Each row below holds a small network's activations on one input, seen along a few directions.
Each table varies a few parts of the input and shows all the possible inputs, shuffled.
A made-up example of a description, with smaller parts first: one of 3 separate values, together with either a single point or one of 11 places around a ring or (one of 5 places around a ring, together with one of 6 places along a line).
Shared parts are said once, and a part with two or three values counts as separate values.

Other details of the inputs vary at random and push rows far along two fixed directions, the same in every table; ignore that.

A family of inputs:
row 1: [ 16  -7  10 -10   8 -10  -7   2  15   4   8 -13  -5  -4]
row 2: [ 16  -7  -2  -2 -11   1  19 -13 -22 -38  -5  19  50 -14]
row 3: [-22   8  -5  17 -11  11  -7  -1  -9   8  -6   7 -11  10]
row 4: [-24  22 -17  -6  -1   8  -6   7 -10  10  -8  19 -10  12]
row 5: [ 17  -6   0  -6 -14   1  17 -16 -24 -44  -4  20  50 -12]
row 6: [ 17  -9   8 -11  10  -8   2   4  15   3   6 -14  -6  -5]
row 7: [ 18  -8   8 -13   9  -8   1   3  14   2   7 -14  -7  -3]
row 8: [ 14  -7   9 -12   9 -10  -4   1  17   3  10 -18 -11  -2]
row 9: [  9   7   2 -28  14 -10 -15   5  13  -2  11  -2  -2   1]
row 10: [-23   6 -10  16  -5  12   5   2 -10  11  -8   4  -9   6]
row 11: [-22   8  -7  17  -7  12   0   2  -9  13  -9   7  -8   5]
row 12: [-22   7  -6  19  -9  11  -5  -1  -8  10  -7   7  -9   8]
row 13: [ 14  -5  10 -11   7 -11  -8   2  16   5   9 -15 -10  -1]
row 14: [ 17  -6   0   2 -13  -2  13 -16 -23 -40  -4  25  54 -14]
row 15: [ 17 -10   6  -9  14 -11   4   6  14   4   6 -13  -5  -7]
row 16: [-22   8  -6  15  -9  12  -1   1  -9  11  -9   6  -9   7]
row 17: [ 15  -8   7  -7  13 -13  -3   4  15   7   8 -11  -3  -7]
row 18: [ 15  -6  10  -8   6 -12 -12  -1  15   1  11 -13  -8  -1]
row 19: [-22   6  -8  21  -5   9  -2   1  -9  11  -6   9  -8   6]
row 20: [ 17  -7   8 -14   8  -9   0   3  15   2   8 -17 -12   0]
row 21: [-21   7  -9  15  -6  14   7   4  -9  11 -11   4 -11   6]
row 22: [-23   7  -8  15  -8  14   3   1  -8   9  -9   3 -10   7]
Each input here is: either one of 2 separate values or (one of 4 places along a line, together with one of 5 places along a line).
What sort of input is row 4?
Answer: one of 2 separate values

A family of inputs:
row 23: [ 17  -2  -2 -21   0  -8  11  -1  -8 -17  -1  10  20  -5]
row 24: [ -2 -10   6   7   8  -5 -10  -2  17  12   9 -19 -17   1]
row 25: [  5 -12   8  10   4  -6 -12   0  16  13   6 -14 -20   2]
row 26: [ 27 -11   7   5  -6  -7  19  -3  -7 -21  -5   9  23  -9]
row 27: [ 13  -2  -2 -13   8   0   6   0  -4 -23   1  13  28  -8]
row 28: [ 14  -6   3 -11  -1  -1  18  -4  -7 -20  -3  -3  24  -9]
row 29: [-55  14 -12  32 -16  28  -3  -3 -16  20 -10   2 -26  17]
row 30: [  4   5   2 -13   4  -8 -14   3  12  13   8 -11 -21   8]
row 31: [ 18  -6   4 -15  -5  -1  17   0  -8 -19  -5  -1  20 -10]
row 32: [ 13  -3  -5  -9   7 -10   7  -2 -10 -20   3  13  27  -9]
row 33: [ -1   2   2  -3  12 -12 -20   4  13  12  11 -10 -17   4]
row 34: [-35   8 -22  34 -20  25  20  -8 -34  -9 -19  23  16   5]
row 35: [ -2   5   4  -6  12  -2 -20   6  20   8  10  -9 -16   4]
row 36: [  4  -1  10  -8  -1   0  -7   4  12  13   6 -20 -22   2]
row 37: [  3   7   3 -13   7   0 -16   3  20   8   6  -9 -21   8]
row 38: [ 21 -13  -1   6  -2  -6  16  -7  -5 -22  -3   7  26 -13]
row 39: [-34  19 -17  29 -22  26  12  -4 -38   2 -25  36  27  -3]
row 40: [ 17  -1  -1 -21   4   1   9  -1  -1 -22  -4  13  22  -4]
row 41: [ 11  -9  15  10  -1  -6  -9   4  14  16   4 -12 -22   7]
row 42: [-53  22 -10  34 -20  23 -14   5 -13  34 -18  15 -16  12]
row 43: [ -2  -7   1  -1  14  -1   5   6  15  16   9 -21 -16  -2]
row 44: [  2   4   2  -8   8 -15 -17   2  10  14  11  -7 -21   7]
row 45: [ 15  -2  -4 -15   3 -15  10  -3 -12 -18   3  16  22  -7]
row 46: [ -1  -2  10  -6   4  -1  -7   1  14  11   6 -22 -20   1]
Describe the family of inputs behind these rows.
Answer: one of 2 separate values, together with either a single point or one of 5 places around a ring or one of 6 places along a line
Changing only the choice among 2 separate values turns row 39 into row 42. The same change can be made to row 38. Which row results?
Answer: row 25
Which other rows does row 38 become when the place on the line of 6 takes its other values? List them by row number.
Answer: row 26, row 28, row 31, row 34, row 43
Which other rows does row 23 become when the choice among 2 separate values takes its other values? List them by row number.
Answer: row 30

A family of inputs:
row 47: [-32  25 -13   3  -9  10  -6   3 -19   4  -6  20  10   7]
row 48: [  2 -12   2   4  20  -8  -1  14  17  14   6 -15  -8  -7]
row 49: [  1   1   4  -6   1  -4 -13   4  11   0   6  -3 -21  13]
row 50: [ 18 -12  13 -19   1  -4  15 -12  -4 -28   9 -12  33 -16]
row 51: [-40   7 -19  21 -12  28  12 -11 -16   1 -13   3  -4   6]
row 52: [ 12  -1   9 -17  16 -15 -15   8  24   8   9  -6 -21   9]
row 53: [-35   7 -19  20 -15  23  12  -8 -19  -3 -10   7 -11  12]
row 54: [-30  10  -7  16 -21  20  -5  -7 -16  -5  -9  14  -7  19]
row 55: [-19   6  -9  18 -15   4   0  -8 -22   4  -5  23   7   4]
row 56: [  3  -2   8   8   3  -4 -14   0   8   9   3  -1  -4  -4]
row 57: [ 16   1   5 -26  17  -5   0  13  19  18   1 -13 -21  -4]
row 58: [ 20 -10   1 -12  -3 -10  -1 -19  -1 -37  11   1  26  -8]
row 59: [ 33 -10  11   0 -11  -8   3 -15  -6 -32   5   9  35  -8]
row 60: [ -4   6   1  -9   9  -1   4  10  -2   8   3  -8 -18   7]
row 61: [ -3   9   0  -9   9  -4 -12   8  11   7  -1   7  -9   8]
row 62: [ -5   2   1  -5   2   1   4   8  -3   3   6 -13 -22   8]
row 63: [ 31 -14   8  -6  -2 -12  18  -8   0 -20  -2  -2  29 -16]
row 64: [-16   1  -3   4   2   6 -12 -11  10   2   5 -11  -8   1]
row 65: [  9  -9   7   3  13  -8   2   8  17  16   0 -17 -12  -8]
row 66: [-12  -2  -8  13  -1   1  11   3  -8  10  -7   4   1  -2]
row 67: [ -8   0  -6  14  -5   2  11   2  -6   9 -11   2  -2  -2]
row 68: [ -2  -5   6   7   7  -6 -14   0   6  10   6   1  -1  -4]
row 69: [ 13 -10  10   6   6  -3   3   6  19  11   2 -22 -15  -1]
row 70: [ 1 -3 -2  6 -1 -6 11  2  0 12 -6 -3 -7 -3]
row 71: [-12  14  -5  -8   6   2 -11   8   9   9  -1  12   0   5]
row 72: [-13  -3 -11  15   3   1   9   4  -9   9  -6   6   2   1]
row 73: [ -5   3   3  -5 -15   5 -12  -2  -1   4  -1  -9 -14  11]
row 74: [-22   5  -5  27 -14  20  11   3 -14   4 -17   5   0   0]
row 75: [  3   7   3 -15  -2  -5 -13   5   4   6  -2   0 -16   9]
row 76: [-22  19 -10  -4   4  12   7  11 -10  13  -2   5  -2   2]
row 77: [  5   3   7 -12   4 -12 -15   5   8   1  15 -16 -21   7]
row 78: [-11   9 -17   0  12   7   4   6   1  11  -3   1 -12   3]
row 79: [  3  -6   4   3   7 -11 -12  -1   8  14   9   0  -5  -3]
row 80: [  5  -2   5   6   1  -7 -10  -3   6  10   3   1  -4  -2]
row 81: [-29   4  -9  16 -16  26  12  -1 -17   0 -13   8 -13  17]
row 82: [ 33 -14   7  -4  -9 -11  22  -9  -5 -27   0   1  28 -10]
row 83: [ 21 -17   5  -2   4  -8  16  -1  -6 -27   1   6  41 -22]
row 84: [-33  21 -30  11  -3  24  10   4 -17   9 -12  18   4   5]
row 85: [ 32  -6   8 -25 -12 -11  -3  -6  -6 -32   4   3  22  -3]
row 86: [  5  -2  12   9   2   0 -15   1  13   9   5  -9  -7  -4]
row 87: [ 17 -11  -4  -2  -8 -10  25 -10 -22 -27  -4  18  44 -15]
row 88: [  7   7   1 -25  13   1   1  14  18  22   1  -7 -14  -8]
row 89: [  9  -2   6   1   1 -13  -8  -2   9  14   6  -2 -10  -1]
row 90: [ 10   3   3 -21  24  -3   0  17  28  19   8  -9 -11  -4]
row 91: [ 15  -6  16   1   9 -10 -17   1  24  16  10 -17 -15  -4]
row 92: [ 10  -3  12  11   0  -1 -13  -1  13   6   7 -10 -10   3]
row 93: [-10   4   6  -4 -13   9 -12  -6   3   8  -4 -12  -7   5]
row 94: [ 13   6   7 -25  11 -13 -17  10  22  15   3  -9 -18   0]
row 95: [-14   2  -7  25 -19  15  16  -2 -14   1 -14   6  -2   8]
row 96: [ -1   1  -9  -6  15  -1   3   5   8   8   3  -7 -20   5]
row 97: [  2   9   4 -16  14 -14 -16   8  11  11   9  -8 -12   3]
row 98: [ -2   4  -7  -6  10  -9 -13   0  10   4   5  -2 -17   8]
row 99: [ 3  1  5 10 -7 -2 -7 -5  2  7  0  0 -4  0]
row 100: [  5 -12   5   1  16  -9   2   9  16  17   4 -16  -9  -8]
row 101: [  7  -9  12 -15  10  -7   1   5  14   7  15 -31 -23   1]
row 102: [ 32 -17   6 -10  10 -23  -2 -11  -1 -23  12  11  39 -15]
row 103: [-11   6 -11   4  -3   1 -10  -5  -1  -4   3   1 -17  10]
row 104: [ 30 -14   0 -18   9 -13  13  -7   3 -32  10  -4  15 -10]
row 105: [-23  12 -12  10  -6  20  11   6 -17   2 -15  19 -11  16]
row 106: [ 18  -3   8 -24  14  -6  -1  12  15  14   2 -15 -25   2]
row 107: [ 29 -14   4 -10   3 -23   2 -12  -7 -23  11  15  38 -12]
row 108: [ 10   5 -14  -9  -3  -5   3 -14 -19 -37  -4  26  44  -7]
row 109: [  0  13   0 -21   4  -5 -14   9  15  16   0   1  -8  -2]
row 110: [ -4   5  -1   0 -26   6   5 -18 -35 -43  -1  17  37   0]
row 111: [ 32 -13   8  -8  -4 -16  20  -8  -2 -18   0  -1  25 -15]
row 112: [-24   5  -8  26 -10  17  10   5 -15   4 -17   9   2  -3]
row 113: [-26  18  -8   6 -12   7  -5   0 -24  -3  -7  16  -4  16]
row 114: [  3  -5   5   9   2   0   5   4  10  12  -4 -14 -10  -4]
row 115: [-38  14  -3  15 -19  19  -6 -10 -21  -2  -5   2   2   8]
row 116: [-20   2 -16  19  -7   5  15   1 -22   5 -11  16   5   5]
row 117: [ 14  -1   4 -18  24  -5   0  15  24  15   5 -10 -18   0]
row 118: [ -1   9 -10 -14  18  -9 -17   5  20  14   9  -5  -6   0]
row 119: [-18   0  -4  19   2   5 -11   0  -9   2   0  13   8   0]
row 120: [ 28 -15  13 -25  -5   0  15 -12   0 -25   0 -10  32 -15]
row 121: [-13   0  -3   0 -15  17   7   1 -10   7 -10  -7 -16  11]
row 122: [-24   4  -9  24  -7   8  -7  -4 -19   0  -6  22  12   4]
row 123: [ 16  -9   4  12 -14   7  20  -8 -16 -35  -8   9  39 -11]
row 124: [ -1   0  -1  -8  -6   9   4   7  -4   7  -5  -8 -23   9]
row 125: [ -6   0  -2   1   1   9   6   8   0   3  -3  -2 -23  12]
row 126: [-12   0   8   1  -1   7 -12  -5  13   4   3  -9  -7   7]
row 127: [ 13   4  -3 -16   0  -1  19  -3 -23 -29  -1  16  38 -10]
row 128: [  6   0   5  10 -11  -1  -4  -4   2   3   3  -2  -9   6]
row 129: [-27   5  -6  25 -10  14  -6  -3 -19   0  -5  21  11   0]
row 130: [-13   9  -4  20 -22   8   1  -9 -18   3  -9  16   1   6]
row 131: [ 25 -18   2  -5  11 -14  13  -2  -2 -23   3   4  37 -17]
row 132: [  6 -13  13 -12  14   2   2   2  28  12   8 -26 -15  -1]
row 133: [  0   1   9  18  -6   8 -12   0   5   1   3  -4  -5   3]
row 134: [ 11  -7  14   1  14 -10 -20   6  24  15  11 -14 -13  -9]
Describe the family of inputs behind these rows.
Answer: one of 2 separate values, together with either (one of 4 places along a line, together with one of 5 places along a line) or (one of 4 separate values, together with one of 6 places along a line)
Changing only the choice among 2 separate values turns row 80 into row 67. The same change can be made to row 98. Which row results?
Answer: row 96
Which other rows does row 81 become when the choice among 2 separate values takes its other values? List them by row number.
Answer: row 54
Which other rows does row 110 become when the place on the line of 6 takes its other values? List them by row number.
Answer: row 47, row 77, row 97, row 113, row 115
Which other rows does row 65 become when the place on the line of 4 takes its other values? List them by row number.
Answer: row 67, row 70, row 112
Which other rows does row 108 become when the choice among 4 separate values takes its other values? List them by row number.
Answer: row 61, row 94, row 97
Which other rows does row 83 become when the choice among 2 separate values takes its other values? List them by row number.
Answer: row 129
